These are the activations of a small neural network, seen along a few directions. Each row is one input.
Each table varies a few parts of the input and shows all the possible inputs, shuffled.
A made-up example of a description, with smaller parts first: values(3) and (point or ring(11) or (ring(5) and line(6))).
Shared parts are said once, and a part with two or three values counts as separate values.
In the rows, 128 means zero.

Other details of the inputs vary at random and push rows far along three fixed directions, the same in every table; ignore that.

A family of inputs:
row 1: [124 225 113 170 126 160 102 119  94 152 146 129 180]
row 2: [150 197 110 185 132 117  62 122 132 115 148 176 166]
row 3: [ 72 115  82  92 108 100 149 110 130 119  82 146  90]
row 4: [116 129 142 103 111 143 120 150 183 123 159 125 158]
row 5: [ 60 114 100 128  82 111 176 132 127 119  90 129  76]
row 6: [ 87 127 136 104 140 138 132 127 158 100 178 124 155]
row 7: [109  68 125 113 165 107 168 132 116 154  36  79  75]
row 8: [ 74 179  83 191 144  60  95  82 109 122  76 176 121]
row 9: [130 130 130 125  73 162 138 170 151 114 168 130 124]
row 10: [137 224 109 166 122 151 100 110  94 145 148 137 173]
row 11: [ 99 206 133 220 137 134 120 134 120 114 173 146 150]
row 12: [134 127 130 101 113 127 108 142 171 112 167 153 144]
row 13: [190  80 144 100 175 152 142 135 102 102 114 104 106]
row 14: [139 221  93 169 145 166 110 120  99 115 137 166 157]
row 15: [ 61 110  97 107 117  78 150 100 154 120  91 131 103]
row 16: [131 136 118  88 119 148 122 118 133  77 160 143 135]
row 17: [127 133 138  83 110 139 130 120 127 118 172 148 147]
row 18: [136 131 126 197 181  45 103  92  72 182  46 122 100]
row 19: [200  67 151 110 161 125 112 150 133 124 123 109 113]
row 20: [161  79 167 106 167 142 146 139 106 152 133  75 132]
row 21: [111 191  57 176 102 106 108 119 114 167  51 172 120]
row 22: [122 132 133 100 106 157 124 153 172 126 153 129 158]
row 23: [ 90 105  87 103  91  85 130 126 155 143  80 158 101]
row 24: [105 130 141 129 104 155 164 146 141  90 177 131 126]
row 25: [168  79 155 112 190 140 145 138 121 116 128  87 113]
row 26: [168 206  90 173 115 152  77 129 111 118 129 178 163]
row 27: [114 144 125  91 120 183 155 137 141 104 143 126 152]
row 28: [124 119 149  92 115 112 107 109 128  96 179 155 151]
row 29: [149 219 112 162 119 139  85 103  87 127 147 153 167]
row 30: [190  73 154 139 130 167 158 186 119 141 124  91  97]
row 31: [109  67 151 115 154  75 164 119 119 181  51  79  90]
row 32: [200  60 151 114 163 124 109 151 126 117 121 119 114]
row 33: [159 163 169 195 201 122 108 129  90 177 122  92 156]
row 34: [114 129 150  90 121 120 120 119 136 118 183 150 149]
row 35: [159  78 176 109 173 128 144 136 117 150 139  75 131]
row 36: [151 140  88 199 163  88 106 132  97 192  23 104  93]
row 37: [170  70 160 121 171 131 123 162 150 145 130  79 125]
row 38: [165  80 142 106 180 173 161 149 109 126 116  79 121]
row 39: [142 190 113 187 136 112  57 122 131 117 155 177 169]
row 40: [123 134 147  86 116 125 125 118 138 116 178 147 146]
row 41: [116 114 184 166  42 194 156  99 144 133 197 133  77]
row 42: [114 132 133  94 139 132 129 122 153  88 174 148 136]
row 43: [121 134 146  91 112 127 132 113 144 118 175 127 156]
row 44: [126 123 136 134  79 151 143 164 159 114 173 137 132]
row 45: [121 124 146 138  84 137 138 163 171 111 178 136 132]
row 46: [201  74 155  95 153 144 135 128  82 125 116 112 118]
row 47: [188  60 164 118 172 106 101 148 141 124 134 109 117]
row 48: [ 97 131 133 103 137 144 137 127 159  99 172 120 152]
row 49: [178 156 136 187 216 135 111 130  87 136 117 120 127]
row 50: [ 73 183  83 187 142  61  99  82 115 128  77 166 120]
row 51: [ 73 104  88 106  89  98 138 131 162 152  78 131 113]
row 52: [176  67 161 121 174 115 115 155 149 139 136  92 121]
row 53: [165  76 183 135 142 141 168 157  99 143 147  83 104]
row 54: [127 120 134 102 118 121 103 142 169 112 174 153 144]
row 55: [137 143 116 217 137 108 160 132  52 198  36 100  81]
row 56: [185  81 151 106 154 171 141 172 134 151 104  83 125]
row 57: [ 97 130 149  96 118 132 129 122 143 128 182 122 164]
row 58: [131 108 166 181  40 194 138 120 177 129 190 141  71]
row 59: [113 119 147 141  88 130 132 163 168 113 184 136 133]
row 60: [ 57 115  83 100 107 113 158 114 135 128  78 122 105]
row 61: [123 141 127  85  98 175 149 127 122 131 154 122 163]
row 62: [ 99 110  76  97  77 112 145 127 151 146  67 140 108]
row 63: [192 156 158 187 194 107  92 111  78 150 122 115 140]
row 64: [162  71 174 122 176 128 122 165 154 148 129  84 127]
row 65: [200 165 136 175 182 150 114 130  58 167 106 117 137]
row 66: [159 210  96 172 117 142  68 128 121 124 138 163 161]
row 67: [137 206 110 184 133 128  79 129 146 137 151 147 171]
row 68: [134 217 108 176 121 166  88 147 134 147 132 134 175]
row 69: [133 129 111  95  95 178 130 153 154 125 148 125 159]
row 70: [128 130 125  93 126 137 126 113 141  75 163 148 141]
row 71: [148 137 128  78  93 156 130 114 113 107 154 148 150]
row 72: [102 100  81  98  78  89 116 121 141 123  71 162  98]
row 73: [133 125 145  89 111 117 114 107 132  96 173 153 149]
row 74: [ 66 111  93 128  78 125 191 132 123 123  84 138  83]
row 75: [197 167 134 180 179 154 121 125  63 171 104  99 146]
row 76: [117 201 113 190 139 131  77 137 143 145 155 141 180]
row 77: [184 161 147 186 192 131 110 122  75 170 119  99 145]
row 78: [ 49 116 111 109 120  91 158 111 160 128  81 128 111]
row 79: [ 45 191  92 193 146  82 120 101 128 153  71 141 133]
row 80: [136 131 139  85 104 131 121 110 125 105 168 146 149]
row 81: [143 131 116  89 101 152 109 149 153 113 157 151 138]
row 82: [ 87 104  86 105  88  89 134 122 161 145  82 136 107]
row 83: [132 131 118  91 120 147 117 118 127  69 157 153 136]
row 84: [ 69 115  82  96 106 105 152 108 136 123  81 128  98]
row 85: [194  73 162  95 157 131 123 128  86 122 125 107 114]
row 86: [ 52 114 102 103 114 105 163 114 149 131  76 127 110]
row 87: [ 82 190  79 186 139  67 104  82 116 128  73 165 118]
row 88: [161  78 193 139 147 126 164 153 110 141 152  82 105]
row 89: [112  64 144 109 149  90 169 124 109 183  45  80  90]
row 90: [123 145 138  82  96 177 154 131 128 132 147 122 164]
row 91: [162 159 133 196 214 148 118 135  91 147 115  93 143]
row 92: [ 99 131 151 134 109 140 158 143 152  87 183 129 126]
row 93: [142 121 129 100 108 121 100 132 170 100 166 152 146]
row 94: [176  69 165 114 194 114 123 128 118  92 133 109 108]
row 95: [126 129 115  95 100 165 119 153 159 124 157 120 153]
row 96: [114 146 145  82 100 164 140 131 132 130 157 115 158]
row 97: [ 59  92 137 183  48 144 174  81 154 134 111 140  24]
row 98: [141 131 110  88 116 159 132 119 122  71 150 157 138]
row 99: [121  61 142 135 117  95 182 142  87 172  59  83  56]
row 100: [ 80 105  89 102 111  81 138  94 131 100  82 159  96]
row 101: [ 87 102 101  92  87  75 134  91 116 128  86 159 106]
row 102: [221 155 118 189 173 146  88 144  89 150  95 123 135]
row 103: [ 57 107 102 105 125  69 141 102 147 119  96 153  98]
row 104: [103 128 135 102 140 129 127 120 157  93 179 130 147]
row 105: [109 130 149  95 116 123 125 114 143 121 182 131 158]
row 106: [100 124 167 128  90 129 151 140 136 117 192 129 139]
row 107: [ 82 119  97  84  86  94 145 106 115 147  83 147  99]
row 108: [180  84 143 106 178 161 156 141 109 118 116  88 114]
Each input here is: values(3) and (point or (line(5) and (point or line(6)))).
The inputs of row 51 and row 91 match in every part but the values(3) part. If row 69 is changed in the same way as row 51 into row 91, which row does it become? -> row 38
The inputs of row 15 and row 43 match in every part but the values(3) part. If row 49 is changed in the same way as row 15 into row 43, which row does it become? -> row 17
Which other rows does row 47 become when the line(6) part takes its other values? List them by row number. -> row 39, row 52, row 54, row 64, row 76
Which other rows does row 82 become when the values(3) part takes its other values? List them by row number. -> row 25, row 77

A family of inputs:
row 109: [176 172 154 119 159 168  87 146 139  94 216 135 197]
row 110: [ 76 145 109  70  81 116 124 103 159  85 166 173 155]
row 111: [120 178 112 217 124 118 111 123 113 165  95 139 115]
row 112: [ 58 139 111  78  47 133 143 124 182 101 172 159 146]
row 113: [132 191  87 182 126 140 124 122  85 169  71 130 133]
row 114: [121 134  90 106 114 124 135 122 108 145  72 133 127]
row 115: [107  83 131 136 143  95 156 126 123 154  75 100  87]
row 116: [121 175 106 199 143 104 104 112 101 150  92 142 119]
row 117: [117 179 110 195 147 103 112 105  97 152  95 139 124]
row 118: [ 81 156  96  77  36 173 157 128 150 115 149 153 145]
row 119: [170 116 139  19 110 194 131 149 146  74 203 130 182]
row 120: [ 97 101 116  72  82 115 131 124 170 100 144 151 129]
row 121: [ 96 119 121 151 110 112 144 130 137 154 100 119 105]
row 122: [175 122 151  51 112 212 136 154 139  89 206 120 170]
row 123: [ 98  26 131  70 116  85 167 133 151 140  80 102  79]
row 124: [170 169 158 117 167 171  96 139 134  88 216 131 193]
row 125: [203 141 173 205 186 165 114 150  93 144 153  99 122]
row 126: [110 179 118 213 132 115 125 111  97 160  97 133 115]
row 127: [ 82 201 110 149  81 140 118 106 139 110 169 167 156]
row 128: [219  45 177 109 209 126 117 155 118 127 126  85 110]
row 129: [102 117 108 122 114  92 128 113 131 124  99 144 109]
row 130: [ 95  28 133  60 131  80 169 124 146 130  78 104  79]
row 131: [206 146 161 180 212 144  94 150  99 144 145  97 152]
row 132: [105 119 118 147 111 105 138 119 125 138 100 136  99]
row 133: [112  21 128  55 127  72 155 121 142 120  76 119  75]
row 134: [108 122 114 148 109 107 129 124 136 143  99 135 104]
row 135: [180  90 176 124 187 150 132 149 119 125 156  88 128]
row 136: [ 93 199  99 147  82 136  99 115 152 111 162 174 162]
row 137: [205  47 187 111 207 130 136 145 102 127 131  75 103]
row 138: [103 181 116 211 136 116 127 118 107 165  95 127 120]
The inputs of row 116 and row 125 match in every part but one. If row 122 is changed in the same way as row 116 into row 125, which row does it become? -> row 118
Describe the family of inputs behind these rows. -> line(5) and (point or ring(5))
Which other rows does row 137 become when the line(5) part takes its other values? List them by row number. -> row 110, row 117, row 126, row 127
Which other rows agree with row 127 in the line(5) part? List them by row number. -> row 112, row 113, row 115, row 132, row 134
A walk changes only the ring(5) part. It starts at row 129 and steps to row 120. List the rest of the walk in order. -> row 131, row 130, row 137

A family of inputs:
row 139: [118 200 136 194  87 153  99 124 152 107 200 166 152]
row 140: [ 72 138 109 123 120  95 134 112 143 128 111 141 131]
row 141: [ 72 140 118 149  84 116 159 115 134 138 118 131 111]
row 142: [ 64 164 108 144 106 108 136 113 140 131 120 144 124]
row 143: [195 146 168 139 205 150  96 141 101 111 171 107 168]
row 144: [125  59 142  54 124 129 152 131 156 114 141 113 118]
row 145: [196  41 159 102 168 150 152 162 112 143  94  78  88]
row 146: [ 99  99 137 112  93 139 164 123 143 136 122 123 102]
row 147: [139  55 138  35 127 120 143 130 140 100 134 116 125]
row 148: [ 85 159  91 137  87 112 132 112 129 144 101 144 126]
row 149: [131 216 112 152  98 164 110 130 123 123 168 159 171]
row 150: [ 99 151  81 107 107 100 116 110 118 129  92 159 133]
row 151: [196 134 167 185 189 130  80 146 123 126 161 123 143]
row 152: [138  92 111  56 114 127 132 126 135 101 114 136 129]
row 153: [121 123 146 194 159 118 148 128 103 163  91  97  93]
row 154: [142 139 113 157 182  95 107 112  93 154  72 123 121]
row 155: [120 199 127 144 110 162 114 124 139 117 179 149 166]
row 156: [146 111 134 197 161  83 110 130 117 157  88 119  84]
row 157: [133 135 121 196 140 124 133 126  90 178  74 102  95]
row 158: [153 114 167  69 158 156 123 139 146  74 214 126 172]
row 159: [118  99 123  75 111 125 136 128 143 117 130 123 129]
row 160: [136 154 156 113 119 169 129 139 146  99 208 129 169]
row 161: [106 155  84 114  96 122 123 121 137 129  93 153 135]
row 162: [133  62 132  78  85 165 172 146 144 121 133 111  99]
row 163: [107 109 128 109  77 150 158 135 134 135 122 131 110]
row 164: [ 97 127 101 131 117  70  97 106 144 112 113 169 118]
row 165: [185 145 161 165 197 148 108 144 104 130 158 103 160]
row 166: [157 118 116 154 166 105 122 133  93 167  61 110 112]
The inputs of row 141 and row 143 match in every part but one. If row 157 is changed in the same way as row 141 into row 143, which row does it become? -> row 147
Describe the family of inputs behind these rows. -> line(4) and (point or line(6))
Which other rows does row 159 become when the line(6) part takes its other values? List them by row number. -> row 140, row 144, row 161, row 165, row 166
Which other rows does row 162 become when the line(4) part takes its other values? List them by row number. -> row 145, row 152, row 161
